These are the activations of a small neural network, seen along a few directions. Each row is one input.
In each table, some parts of the input vary, and every possible input appears once, in random order.
A made-up example of a description, with smaller parts first: one of 6 places along a line, together with either a single point or one of 11 places around a ring or (one of 2 separate values, together with one of 8 places around a ring).
Shared parts are said once, and a part with two or three values counts as separate values.
In the rows, 128 means zero.

A family of inputs:
R1: [152  68  95 127 109 110 163  69 163 122 173 106 131  79 135 169 146 134]
R2: [100 152 112 124 166 139 110 158 152 101  96 154 131 168 153 132 139 172]
R3: [185 176 142  98  72 171 131  85 127 157  91 117 188 132 170  51 151  18]
R4: [146 143 133 148 127  70 133 119 119 104 140 154  92  54  88 151 113 126]
R5: [ 63 102  97 102 128 160 132 122 177 175 169 105 147 141 153 185 152 131]
R6: [196 157 149  90  57 167 143  71 161 155 104 132 186 144 173  55 152  11]
R7: [145 151 178 112 121 169 120 112  39 162  73 113 189 146 159  27  67  33]
R8: [ 48  79 121 120 167 173 114 142 103 177 163 102 131 140 173 144  88 163]
R9: [ 52 101  99 120 145 147 119 131 114 194 159 121 143 135 176 165 109 167]
R10: [155  98 127 134 120  96 149  93 173  84 156 178 105  72  52 129 154 109]
R11: [ 87  74 104  92 128 153 159 125 196 165 167 122 150 131 184 187 168 137]
R12: [110 159 133 137 171 154 103 174 137 118  98 149 139 172 139 144 119 178]
R13: [126 124  97 104 141 117 137 163 205  90 123 156 134 186 150 152 158 126]
R14: [127  76 122 138 151 117 131 110  80 156 148  80 116  90 110 147  55 159]
R15: [128 113 124 154 117 145 126  99  89 137 157  84 127  72 112 168  92 171]
R16: [159 193 162 115  70 170 124  89  94 160  71 115 189 124 179  57 117  38]
R17: [160 184 168 115  96 174 132  97  64 173  67 126 193 127 173  52 109  53]
R18: [151 130 160 162 155  98 134 192  86 108  98 135  70 180 110 103 120 168]
R19: [156 142 129 146 110  91 159 168 178  76 133 138  83 186  88 120 195 117]
R20: [149 133 141 142 141  82 117 142  94 127 128 154 112  56  56 146 104 137]
R21: [113 139  89 114 148 129  95 158 176 100 114 148 127 187 129 150 154 127]
R22: [146 160 141 155 130  93 132 184  98 107  93 140  66 167 114 117 139 168]
R23: [119  97 107 137 107 116 120  88 116 125 149  95 140  68 117 152 116 171]
R24: [ 41 104 109 121 140 166 116 115 149 162 153 111 139 117 189 160 140 166]
R25: [142 115 155 130 172  99 124 137  86 116 135 140  74  66  64 111  70 139]
R26: [127 161 133 172 114  87 132 171 124  94  99 145  93 175  89 116 155 151]
R27: [159 111 115 131 120  82 128 120 137  97 140 162 103  56  63 147 150 106]
R28: [150 161 151 144 112 100 142 152 148  62 134 141  77 184 103 116 179 154]
R29: [105 144 141 126 202 150  82 178 121 124 122 124 126 205 117 126  97 158]
R30: [143  94 103 129 103 117 133  77 135 112 186  93 138  80 124 160 134 153]
Q: What do these inputs look like to the network?
A: one of 5 places along a line, together with either a single point or one of 5 places around a ring
Q: Changing only the place on the line of 5 turns R5 into R8. The same change can be made to R3. Which row results?
A: R7
Q: Change only the place on the line of 5 in R21. List by row number the other rows that result.
A: R2, R12, R13, R29
Q: List by row number the other rows that have the place on the line of 5 in common with R22.
A: R9, R12, R15, R17, R20

A family of inputs:
R31: [198 207 173 113  76 164 134 100  91 151  64 127 188 151 160   9 131  10]
R32: [150 166 148  88  84 197 129  72 108 189  92 111 223 127 202  39 113  19]
R33: [132 135 119 140 135 105 132 146 149 100 128 149  94 135 114 136 150 138]
R34: [104 101 116 136 139 128 125 121 125 138 154 116 117  93 122 164 109 151]
R35: [132 132 134 144 146 100 124 150 121 107 120 139 102 135 110 130 133 161]
R36: [102 113 111 125 148 143 113 139 145 130 145 121 132 141 140 161 120 153]
R37: [ 96  94 121 127 145 138 121 134 127 135 147 122 125 126 130 158 111 159]
R38: [143 130 126 137 128  91 139 132 130 106 126 136 100 117 100 137 143 147]
R39: [123 138 126 141 140 107 124 157 131 109 116 139 101 158 111 133 141 155]
R40: [110  98 115 125 129 134 131 128 155 129 160 118 133 130 133 163 141 150]
R41: [107  96 117 120 132 132 130 121 139 134 161 124 125 103 120 167 118 142]
R42: [139 126 129 141 134  96 133 136 114 107 121 132  97 120  94 138 126 151]
Q: What do these inputs look like to the network?
A: one of 2 separate values, together with either a single point or one of 5 places around a ring
Q: Changing only the choice among 2 separate values turns R37 into R35. The same change can be made to R36. Which row results?
A: R39

A family of inputs:
R43: [137 126 137 157 138 129 114 141 110 106 124 136 110 132  94 117 104 124]
R44: [131 136 111 106 147 106 124 128 152  98 104 166 119 139 128 129 134 139]
R45: [102 103 137 141 127 129 139 133 109 154 145 112 114 111 138 136 126 146]
R46: [117 116 122 101 131 129 135 135 152 140 153 116 139 136 152 158 148 149]
R47: [133 128 135 122 144 101 132 136 105 119 107 145 101 120 117 113 113 137]
R48: [170 190 157 107  66 168 144  82 103 175  81 115 196 129 176  34 141  22]
R49: [130 147 124 149 149 120 120 145 128 106 102 137 109 147 142 127 135 154]
R50: [106 120 114 118 125 128 125 131 136 142 140 109 140 145 117 161 131 156]
R51: [117 115 126 143 120 129 129 116 122 145 159 108 128  89 114 153 121 134]
R52: [140 122 131 153 135 138 114 138 140  90 129 148 122 146 103 122 124 123]
R53: [125 107 114 113 126 131 133 123 152 133 164 115 130 115 126 158 131 125]
Q: What do these inputs look like to the network?
A: either a single point or (one of 2 separate values, together with one of 5 places around a ring)
Q: Change only the place on the ring of 5 in R43. List by row number the other rows that result.
A: R44, R47, R49, R52

A family of inputs:
R54: [135 162 132 129 136 129 112 142 142 114 114 149 130 144 124 117 135 111]
R55: [115 115 130 116 126 143 132 123 109 148 124 108 143 136 150 128 115 125]
R56: [145 144 140 134 136 129 114 134 117 117 116 143 121 127 116 113 114 105]
R57: [106 129 136 121 123 145 134 132 126 154 124 115 144 139 152 123 132 124]
R58: [161 126 139 129 110 109 147 107 113 109 118 128 120 107 111 108 128 115]
R59: [126 131 124 121 129 148 119 111 113 143 138 120 144 103 131 132  97 112]
R60: [118 129 119 117 130 149 119 120 138 148 132 135 140 119 149 128 122 109]
R61: [138 139 138 134 127 120 134 143 110 128 108 125 122 141 123 102 127 127]
R62: [147 136 138 146 126 120 132 135  89 119 109 113 121 133 120 100 112 131]
R63: [131 114 132 119 107 134 141 106 138 142 139 119 152 112 133 136 131 115]
R64: [132 116 125 127 105 141 144  97 125 144 144 113 147 101 123 132 127 123]
R65: [ 99  76 106 144 148  85 134 144 155  97 167 131  77 110  86 201 144 204]
R66: [137 150 138 139 125 118 129 149 115 126 112 125 122 153 130  99 138 125]
R67: [155 135 133 129 114 112 142 123 128 114 118 128 124 119 112 118 141 112]
R68: [119 124 129 129 118 141 132 117  95 151 127 100 145 121 140 127 106 131]
R69: [127 127 121 114 111 144 134 114 159 142 137 128 146 132 147 136 150 125]
R70: [123 112 125 114 108 136 142 106 143 134 141 124 145 122 150 128 140 116]
R71: [124 119 126 121 139 151 119 121 126 142 139 128 140 115 145 132 107 108]
R72: [138 150 126 133 132 129 123 153 128 114 107 128 131 170 135 110 139 129]
R73: [115 131 124 110 140 155 108 121 149 138 128 139 151 137 151 130 118 114]
R74: [134 148 131 126 138 129 118 134 133 124 117 152 121 136 124 109 127 107]
R75: [ 85  92 113 151 165  90 125 169 130 115 154 120  76 134  93 192 133 217]
R76: [151 141 137 126 116 118 130 124 146 112 118 146 132 144 128 112 161 115]
R77: [147 142 136 138 140 126 120 121 105 111 118 134 123 116 113 106 100 113]
R78: [152 137 132 132 108 114 141 127 139 119 124 143 120 129 124 111 155 113]
R79: [108 139 123 117 124 148 123 133 133 155 119 115 146 153 155 130 143 132]
R80: [ 85  92 102 140 176  93 110 153 151  95 164 147  73 106  93 197 113 198]
Q: What do these inputs look like to the network?
A: one of 3 separate values, together with either a single point or (one of 2 separate values, together with one of 4 places along a line)
Q: Changing only the choice among 3 separate values turns R60 into R70. The same change can be made to R56. Which row results?
A: R67
Q: Change only the place on the line of 4 in R67. List by row number the other rows that result.
A: R58, R76, R78
Q: Change only the choice among 3 separate values in R78. List by row number the other rows that result.
A: R66, R74
